Here are a small network's activations along a few directions, averaged over the inputs that share one value of a field.
Related values have similar rows: they may be neighbours, one step apart, or belong to one group.
Random noise pushes rows far along 3 fixed directions. That doesn't count. These rows show it; they differ only by the noise:
[  90   92  899 -302 -443  226   87  562 -591 -223 -669  244 -300 -164]
[  54  -63 -279 -181 -109 -170 -187 -323  146   21 -112  -95  -83  274]
[   7  -28  496   21 -201   68 -196  284 -157 -141 -304  360  -69 -289]
[ 202   66  235 -383 -235 -187   77   32 -210 -193 -567  -36 -336  153]
[ 421   44 -745 -509  117 -907   91 -760  384 -209 -485 -433 -434  584]


Field LUGEP:
ruzo: [   9  280  139   11  -44  536  237  -90 -360  170  271 -237   16  169]
rol: [  84  213  426 -235  191  -56  228   23 -354   45 -208 -376 -308   68]
nel: [-113 -176   -5 -163   22   59  597  195 -160 -246 -124 -141 -107  -24]
zitu: [  83  204  299 -575 -182 -108  156  128 -359  133 -549 -447 -199  242]
vepav: [-240   84 -341  514   67 -221   81 -304  317 -199  403  176    3 -259]
falat: [ 164 -125  -46  326  255    6  210  259  283  -40  357  230  255 -252]
tibip: [ 337  330    2 -370  151 -170  102  209 -238  106 -388 -390 -289   90]
vapi: [ 279    6   13 -189    2 -502  -68 -146  174 -257 -410  125 -247 -141]
fesev: [-198  154   23 -150   63  -73  403    2  254 -315   89 -161   71   84]
lud: [   3  -81  -84  356 -143  269   24  189 -185  196  228  130   81  200]
rulug: [ -15 -252 -523 -395  -87  291   19 -177 -272  366  122 -368  163  713]
LUGEP is arranged as a ring.
A walk along LUGEP starts at rulug and steps to its neighbour vapi. Put ruzo, nel, zitu, tibip in the order it reaches them.
> zitu, tibip, ruzo, nel
What is the length, in steps, of the shortest route from falat to vepav?
> 3

Field NORO:
popa: [ 321  254  -93 -418  247 -174  703 -152  -77 -175 -275 -492 -271  513]
pep: [ 205   37 -163 -290 -267  218 -240 -319 -173  172  -37 -144 -180  374]
neka: [  44  -95  329   94 -314  203  265  637 -262 -211 -138  370 -112 -119]
tez: [ -71 -100  322  -42 -141 -186  209  255  152 -395 -197  275   79 -307]
rorup: [ 101 -234  144  -46  -74  -18 -212   35 -207  118 -240   41   13   31]
temub: [-311  190 -257  275  164  152 -200 -287  183  333  650 -245  225  101]
rura: [   7  232  166 -271 -267  -96  -45 -175   20  -89 -226 -202 -223  143]
gop: [ -44  -46   73   54  412   47 -128  162  112  134   68  -32   66 -368]
zitog: [ 254  127   29 -110    0  -41  -27  273 -267  244 -274 -151  -26   79]
fope: [ 279  146   66  -45  130 -447  702  -58 -153 -429 -367    6 -365  -49]
patez: [-143  -14  502 -403 -396   99  120  311 -514 -309 -587  123 -282  -16]
NORO is arranged as a ring.
A walk along NORO starts at pep and steps to its neighbour rorup. Put popa, neka, gop, zitog in the order it reaches them.
> zitog, gop, popa, neka
List every value one step from patez, in the order listed.
> tez, rura
